A small network was shown many inputs. Here are its activations along a few directions, one row for each input.
In each table, some parts of the input vary, and every possible input appears once, in random order.
Descriptions start from the smaller parts, as in this example, which fits no table here: one of 2 separate values, together with either a single point or one of 9 places around a ring or (one of 4 places along a line, together with one of 8 places around a ring).
Shared parts are said once, and a part with two or three values counts as separate values.
(in the rows, 128 means zero)

Other details of the inputs shift rows strongly along two fixed directions, in all tables alike. That doesn't count.

A family of inputs:
x1: [ 92 132 123 134 141 135  91 125 100 140 148]
x2: [ 70 170 128 121 126 127  78  96 139 131 149]
x3: [140  90 144 103 117 106 175 125 172 127 160]
x4: [150  86 137 120 127 120 128 121 176 137 149]
x5: [ 69 204  92 155 112 166  55 103 140 161 164]
x6: [122 100 143  92 122  96 142 127 166 135  95]
x7: [146 113 157  92 128  86 162 121 157 146  84]
x8: [146  86 140 121 126  98 153 113 172 146 168]
x9: [ 96 163 108 146 139 128  97 119  71 130 169]
x10: [141 123 170 103 101 112 159 121 172 164 107]
x11: [160 119 117 173 165 160 151 154  20  85  63]
x12: [153 133 117 151 144 123 146 146  42  43 101]
x13: [ 46 209  86 148 126 157  36 108 108 175 150]
x14: [179 107 151 128 130 102 156 131 170 156 108]
x15: [130 117 152 133 123 146 135 142 115  91 119]
x16: [189 108  83 168 158 150 143 153  15  39 110]
x17: [154 100 133  98 142 109 147 115 168 186 121]
x18: [168 125 126 164 144 170 157 173  44  34  58]
x19: [ 59 211  74 142 115 168  35 102 118 176 168]
x20: [132  97 148 109 121 119 151 142 189 129 145]
x21: [115 185 118 155 119 168 141 127 120 132 118]
x22: [168  80 129  89 143 104 129 140 161 133 138]
x23: [130 100 161 104  96 101 160 117 151 132 154]
x24: [118 115 135 123 109 121 145 150 184 146 126]
Each input here is: one of 4 places along a line, together with one of 6 places around a ring.
The inputs of x8 and x4 match in every part but the place on the line of 4. If x23 is changed in the same way as x8 into x4, which row does it become?
Answer: x15
Change only the place on the line of 4 in x3. List by row number the other rows that result.
Answer: x20, x21, x24
Change only the place on the ring of 6 in x6. List by row number the other rows that result.
Answer: x5, x13, x18, x19, x24

A family of inputs:
x25: [195  65 129 135 170 135 145 172 109  99  89]
x26: [137 121 133 139 130 132 149 156  79  90  60]
x27: [ 90 169 134 150  90 135 123 103 146 142 157]
x28: [182  99 141 136 136 129 137 153 115 125  76]
x29: [122 124 127 130 127 127 114 109 150 177 162]
x30: [ 96 121 136  86 116  64  93  88 196 184 190]
x31: [159 163  50 131 133 142 123 144  77  87 138]
x32: [106 127 127  91 138  98 105 104 184 166 170]
x33: [ 96 127 144  93 118 110 143 129 176 169 111]
x34: [123 145 106 156 132 156  81 126 105 142 115]
x35: [ 88  97 147  90  98  86 124 106 169 179 163]
x36: [106 141 152 118  86 113 128 119 210 160 130]
x37: [159  81 152 105 124 120 159 143 190 116 120]
x38: [168 138  66 141 130 149 125 159  96 123 136]
x39: [139  62 154  91 128  93 171 134 145 136 133]
x40: [192  71 161  71 142  82 182 141 178 127  78]
x41: [169  80 156 111 126 114 162 167  95  87  56]
x42: [201  52 160 118 146  93 208 152 152 145  95]
x43: [111 130  89  83  93 106 124 136 163 170 173]
x44: [162 109 118 136 165 120 135 132  80  75 133]
x45: [126 136 155 128 104 130 149 120 151 128 154]
x46: [139 157 118 147 145 133 149 113  79 101 111]
x47: [156 108 132 147 120 144 134 147 122  74 102]
x48: [110  67 160  56 121  73 128 134 223 187 148]
x49: [110 129 112 143 153 158 115 149  64  87 130]
x50: [ 81 156 110 129 129 162  93 122 105 129 126]
x51: [143 120 139  92 136  94 160 123 182 151  95]
x52: [ 79 191 135 137  82 147  83 107 168 147 149]
x53: [ 90 154 113 138 122 132  53 115 153 183 157]
x54: [167 126 129 123 154 132 161 136  93  90  92]
x55: [157 134 123 148 142 115 159 120  75  90  96]
x56: [ 76 174 105 110 132 124  60  96 165 163 168]
x57: [137  84 156 105 110  91 126 140 203 132 142]
x58: [ 77 216 108 171 113 187 100 117 124 114 132]
x59: [106 133 125 106 116  92 106  85 157 161 164]
x60: [109 157 119 157 119 160 117 114 105 100 164]
x61: [124 102 127 128 137 125 109 154  93  95 104]
x62: [156  58 166 102 119  77 198 146 135 129  96]
x63: [157 134 139 154 133 167 161 150  98  69 109]
x64: [123 133 123 155 112 143 122 118 108  94 152]
x65: [ 76 200 128 138  97 166  89 106 164 146 154]
x66: [128  79 144  94 133 116 157 140 144 135 121]
x67: [186  68 171 120 109 100 190 147 144  94 112]
x68: [131  94 159  90 125 112 167 142 146 142 113]
x69: [ 78 176 121 151 107 147 102 113  61 120 137]
x70: [119 153 105 130 146 146 111 109 110 117 133]
x71: [105 145 144 112 108 113 112  97 180 214 170]
x72: [ 95 193 115 173 123 183 126 124 106 103 134]
x73: [123 172 103 181 136 167  99 131  81 127  93]
x74: [118 109 137 112 131 101 109 114 179 189 180]
x75: [120 137 125 142 145 153 160 149  75  99  90]
x76: [ 91 143 126  89 107  94  79  87 197 186 149]
x77: [141 148  97 142 158 157 113 126  81  82  98]
x78: [119 132 123 156 125 132 111 130 107  87 162]
x79: [128 167 118 147 128 129 116 106  71 103 125]
x80: [ 95 180  92 149 140 143  57 112  88 104 134]
x81: [106 186 107 177 122 162  86 110  73 143 141]
x82: [129 121 123 123 134 141 106 124 161 171 129]
x83: [ 90 180 110 160 120 180  99 115 115 109 161]
x84: [163  82 132 127 157 124 138 151 135 135 129]
x85: [166  70 163 109 133 110 191 156  95 101  97]
x86: [128 126 134 139 117 111 134 114 149 179 135]
x87: [136 171  73 156 118 166 122 144  91  82 152]
x88: [ 95 174 122 116 113 106 102  96 157 164 117]
x89: [106 159 139 103 115 104 120  88 157 169 161]
x90: [127 136 122 151 136 156 110 144 125  84 137]
x91: [118 156 119 141 140 169 125 149  60  86  84]
x92: [156  85 142  93 137  86 156 109 160 139 141]
x93: [168 124 122 151 151 163 133 154  95 112  83]
x94: [140 123 114 145 148 155 123 132 114 137 125]
x95: [106 181 102 170 141 174 111 123  98 149 126]
x96: [130 105 133 123 120 106 116 109 159 181 155]
x97: [151 137 113 160 151 160 137 146 102 123  86]
x98: [ 57 150 125 117 119 121  90 109 131 160 189]
x99: [173  79 128 146 153 113 132 149  99 112 126]
x100: [190  71 165  78 126  69 167 139 169 125  74]
x101: [115 157 111 168 142 175 109 141  88  73 152]
x102: [124 110 127 127 127 135 118 144  92 100  89]
x103: [160 134 120 138 160 135 171 136  88  87  81]
x104: [ 94 178 120 137 120 157  92 107 143 187 154]
x105: [140 101 166 111 107 103 184 127 191 146 141]
x106: [160  94 138 145 142 129 154 152 105  67 144]
x107: [162  78 153 127 143 114 206 157  86  94  85]
x108: [ 89  96 144  95 113  80 110 118 159 164 174]
The inputs of x28 and x100 match in every part but one. If x82 is changed in the same way as x28 into x100, which row does it become?
Answer: x77
The inputs of x68 and x104 match in every part but one. If x98 is changed in the same way as x68 into x104, which row does it become?
Answer: x74
The inputs of x31 and x38 match in every part but one. If x88 is changed in the same way as x31 into x38, which row does it become?
Answer: x73
What is each input in this table made of?
Answer: one of 4 separate values, together with either a single point or (one of 4 places along a line, together with one of 5 places along a line)
Change only the place on the line of 5 in x30. List by row number the other rows that result.
Answer: x32, x44, x56, x80
Change only the choice among 4 separate values in x80. List by row number the other rows that result.
Answer: x53, x57, x61
